A small network was shown many inputs. Here are its activations along a few directions, one row for each input.
In each table, some parts of the input vary, and every possible input appears once, in random order.
A made-up example of a description, with smaller parts first: one of 2 separate values, together with either a single point or one of 9 places around a ring or (one of 6 places along a line, together with one of 8 places around a ring).
Shared parts are said once, and a part with two or three values counts as separate values.
In the rows, 128 means zero.

Other details of the inputs vary at random and push rows far along three fixed directions, the same in every table; ignore that.
To show where, the next rows are all for the same input, with only those details redrawn:
[137 123 156 104 114 138 121 147 130 147 152 107]
[155 171  63 164 129 117  94 112 113 128  94 176]
[154 130  81 114 155 123 116 119 136 190 145 168]
[ 60 162  83 207 167  52 204  50 150 227 169 111]
[137 122 156 104 114 137 121 147 130 148 152 108]
[137 123 156 104 114 138 121 147 130 148 152 107]
[137 164 139 155  88 132 100 139 107  84 101 115]
[136 165 139 155  88 132 100 139 107  84 101 115]

Table:
r1: [139 160 141 139 124 120 126 127 106  52  96 114]
r2: [145 159  61 144 121 124 120  88 111 115  79 186]
r3: [116 138 144 159  99 145 113 130 121  59 101 139]
r4: [157 109 152 109 143 135 152 164 137 129 134  98]
r5: [123  93 153 111 136 129 112 153 141 130 146 107]
r6: [161 118  75 109 149 124 123 113 142 193 126 156]
r7: [136 123 158  98 112 143 128 142 134 152 138 108]
r8: [131 141  63 155 147 112 102 104 122  94  94 198]
r9: [122 113 155 108 134 134 115 158 127 136 154 110]
r10: [127 105 166 106 118 154 134 138 134 145 131 121]
r11: [138 105  93 119 166 138 126 110 148 181 126 184]
r12: [129 160 136 155 103 133  97 143  95  80 100 110]
r13: [143 122 151  99 140 143 160 163 136 122 145 111]
r14: [148  90  87 129 169 129 120 112 151 173 134 179]
r15: [149 130  72 105 149 126 123 116 136 181 151 170]
r16: [144 111 148 106 111 132 121 144 132 146 148  95]
r17: [137  97  88 107 165 124 132 106 142 160 141 198]
r18: [171 158  65 166 168 113 107 108 121 108  83 157]
r19: [111 100 155  90 132 123 125 146 132 117 153 125]
r20: [123 128 139 167 109 130  96 138 124  63  93 117]
r21: [122 105 156  97 112 157 142 135 134 136 137 123]
r22: [115 155 128 152 102 129 103 146 105  64 111 120]
r23: [146 122 166 105 156 138 133 146 135 129 144 101]
r24: [135  93 157 108 116 148 134 136 136 144 126 109]
r25: [129 105  80 114 174 131 119 117 152 162 149 185]
r26: [141 102  96 126 171 135 120 115 149 175 138 190]
r27: [121 143 140 140  86 135 128 119 105  68  83 135]
r28: [137 105 144 105 127 134 118 149 119 142 147  91]
r29: [118 108 149  89 127 123 127 149 120 122 157 117]
r30: [ 26 152 142 192 139  67 216  74 131 172 181  48]
r31: [132 118 152  79 105 132 141 133 126 137 141 115]
r32: [125 158 134 145  81 151 121 120 112  78  90 121]
r33: [ 19 128 159 188 134  67 234  54 148 160 158  75]
r34: [167 128  86 117 186 126 147 139 142 174 131 170]
r35: [127 128 142 163  97 140 111 127 121  74  77 119]
r36: [133 118 150  85 107 127 133 137 123 133 156 114]
r37: [116 106 162 109 138 134 112 156 139 131 150 118]
r38: [129 166 131 142  80 139 115 130 112  79  94 117]
r39: [142 122 156  95 150 141 139 143 135 119 150 104]
r40: [142 162  52 145 138 107 105 106  95 109  96 178]
r41: [134 146  71 174 153 122  91 114 128 109  91 190]
r42: [137 164 138 155  88 132 100 139 107  84 101 115]
r43: [132 115 161 102 113 155 133 133 134 150 134 112]
r44: [ 12 183 133 249 122  56 189  71 130  95 128  71]
r45: [140 103 152 103 110 150 133 131 136 148 128 100]
r46: [130 100 147 109 131 129 114 156 129 135 150  99]
r47: [116  98 158 100 120 156 138 134 142 129 139 126]
r48: [143 117 154  90 139 129 166 156 129 117 142 115]
- The inputs of r25 and r8 match in every part but one. If r38 is changed in the same way as r25 into r8, which row does it become? => r31
- What is each input in this table made of? => one of 4 places along a line, together with either one of 2 separate values or one of 10 places around a ring

Table:
r49: [105 134 134 153 152 125 165 126 127 124 122 117]
r50: [117 100 178  74 103 141 119 144 134 118 172 118]
r51: [ 85 118 162 132 159 126 163 145 141 153 189 106]
r52: [115 109  91 167 153 109 123 126 125 119 123 138]
r53: [163 126 179  92 101 140 141 178 129 150 156  92]
r54: [194 127 100  93 145 165 125 141 122 138 128 160]
r55: [125 157 157 156 108 138 124 138 107  52  67 120]
r56: [150 121 105 101 117 133 115 111 123 111  97 167]
r57: [186 127 101  95 163 166  95 136 135 135 124 145]
r58: [129 107  96 157 179 120 131 122 147 164 132 158]
r59: [144 110 158  79 122 159 109 147 142 137 160 157]
r60: [130 130 101 123 141 133 152  86 147 174 122 167]
r61: [120 110 105 155 132 104 121  99 133 126 113 148]
r62: [191 126  92  83 121 125 108 161 117 155 134 154]
r63: [115 152 116 150 149 118 123 117 130 124 128 167]
r64: [ 79 107 147 121 155 109 159 140 132 146 193 101]
r65: [142 118  96 140 104 169  94 138 134 142  96 161]
r66: [ 93  99 161 100 145 105 177 110 139 156 151 100]
r67: [160 144 136 112  94 118 106 172 118 105 122 100]
r68: [134 125 106 118 159 123 152  95 143 170 118 172]
r69: [138 182 144 168 106 125  93 148 125  66  87  92]
r70: [ 87 152 137 167 105  94 160  86 115  87  93 110]
r71: [ 93 143 128 141 100 145 161 110 133 152 108 116]
r72: [166 139 108 102 131 127  75 156 129 107 113 124]
r73: [ 81 131 154 137  97 111 173  87 132 123 129  93]
r74: [159 132 116 113 121 150 116 116 130 117  90 175]
r75: [151 100 103 127 116 131  91 119 131 111 107 164]
r76: [131 100 185  85 138 158 145 164 134 122 139 105]
r77: [161 153  91 136 144 111 160 119 124 184 133 153]
r78: [131 164 131 155 108 124  98 133 109  51  94  86]
r79: [126  68 180  91 123 135 117 152 137 119 147 103]
r80: [121 137 105 130 158 120 131 106 141 164 147 181]
r81: [ 99  89 175 137 149 117 160 121 157 164 157 102]
r82: [ 67 181 126 192  83 131 142 112 121 113 115 114]
r83: [139 173  80 168 153  98 125 124 148 160 114 135]
r84: [184 140 110  99 102 129 114 155  97 114 113 142]
r85: [112 116  83 172 159  92 127 102 129 133 110 150]
r86: [154 112 120  70 109 159  83 142 127 119 146 174]
r87: [114 170 152 170 110 138 103 155 107  44 105 128]
r88: [116 139 167 129 117 121 118 110 107 224 170  62]
r89: [121 127  94 183 164 108 129 107 138 141 104 158]
r90: [115 120  81 168 125 106 126  80 138 141 116 155]
r91: [124 127  97 179 148 110 129  91 142 145 106 166]
r92: [134  83 187 102 101 165 122 141 153 136 148 109]
r93: [182 160  99 130 124 127 102 160 130 137 109 148]
r94: [141 127 167 108 119 150 125 142 122  91  95 132]
r95: [135 178 140 161  62 122  56 121  59 105  92  75]
r96: [ 77 126 152 146 136  99 177 115 125 115 133  83]
r97: [115 152 114 153 155 119 124 125 127 122 127 160]
r98: [109 102  72 139 125 128 127 107 141 185 129 148]
r99: [146 111  86  75 107 165 109 135 123 152 104 165]
r100: [ 92  98 158 102 151 106 178 118 136 155 151  95]
r101: [ 76 152 166 160 102 122 157 101 141 126 157 107]
r102: [ 65 136 152 155 136  95 157 125 124 111 165  92]
r103: [131  77 180 114 138 158 124 176 140 123 153 101]
r104: [123 125  91 124 174 109 148  92 140 166 155 105]
r105: [100 131 175 119  95 124 120 135 116  78 140 111]
r106: [161 120 178  85 108 157 157 160 122 138 154  96]
r107: [115 129 136 136 164 123 187  95 147 174 168  86]
r108: [115 122 112 110 153 109 123 120 130 140 152 161]
r109: [154 109 164  72 102 142 152 157 114 130 157  90]
r110: [143 162 127 151  89 132 133 129  90  49  97  97]
r111: [134 175 130 158  88 108  94 157 115  63  89  88]
r112: [188 110 108  70 139 162 100 143 118 112 131 136]
r113: [158  99  95  82 161 146 114 152 119 126 122 165]
r114: [ 62 171 112 179  77 116 136 108 111 102 117 111]
r115: [137 164  81 165 171 115 126 101 142 146 119 135]
r116: [113  99 177  77 130 135 120 164 125 113 167 111]
r117: [122  94  84 144 174 105 128 118 139 157 139 152]
r118: [165 107 133 127 110 158  86 136 136 105 100 162]
- The inputs of r80 and r105 match in every part but one. If r81 is changed in the same way as r80 into r105, which row does it become? => r79
- The inputs of r92 and r90 match in every part but one. If r63 is changed in the same way as r92 into r90, which row does it become? => r108
- What is each input in this table made of? => one of 2 separate values, together with either a single point or one of 10 places around a ring or (one of 3 separate values, together with one of 8 places along a line)
- Which other rows does r70 become when the place on the line of 8 takes its other values? List them by row number. => r56, r66, r73, r96, r99, r100, r113
- Which other rows does r102 become when the choice among 3 separate values takes its other values? List them by row number. => r96, r117

Table:
r119: [133 183  79 205 138 111 103  79 117  78  54 193]
r120: [145 102  98  94 128 149  89 135 136 167 128 173]
r121: [118 156  74 165 172  80 191  78 136 218 150 121]
r122: [101 115 167 139 139 110 143 142 128 128 171  78]
r123: [127 122  96 126 168 143 146 129 150 149 136 185]
r124: [118 132 165 116 134 113 139 149 139 125 162  71]
r125: [163 128 156 142  74 152  89 170 106   8  50 137]
r126: [150 129 175  88  91 157 126 154 115 135 131  87]
r127: [175 114  99  87 110 159  90 130 127 152 129 178]
r128: [ 91 204 121 222 115  79 160 109 102  83  91  74]
r129: [118 107  90 130 153 122 112 117 140 180 144 163]
r130: [169 105  99  99 151 148  65 155 128 137 131 175]
r131: [101  89 165 116 135 140 158 116 145 114 139  86]
r132: [112  97 175  70 117 138 140 148 119  93 147 119]
r133: [ 98 137 159 122  96 119 169 108 132 153 158  80]
- What is each input in this table made of? => either one of 5 separate values or one of 10 places around a ring
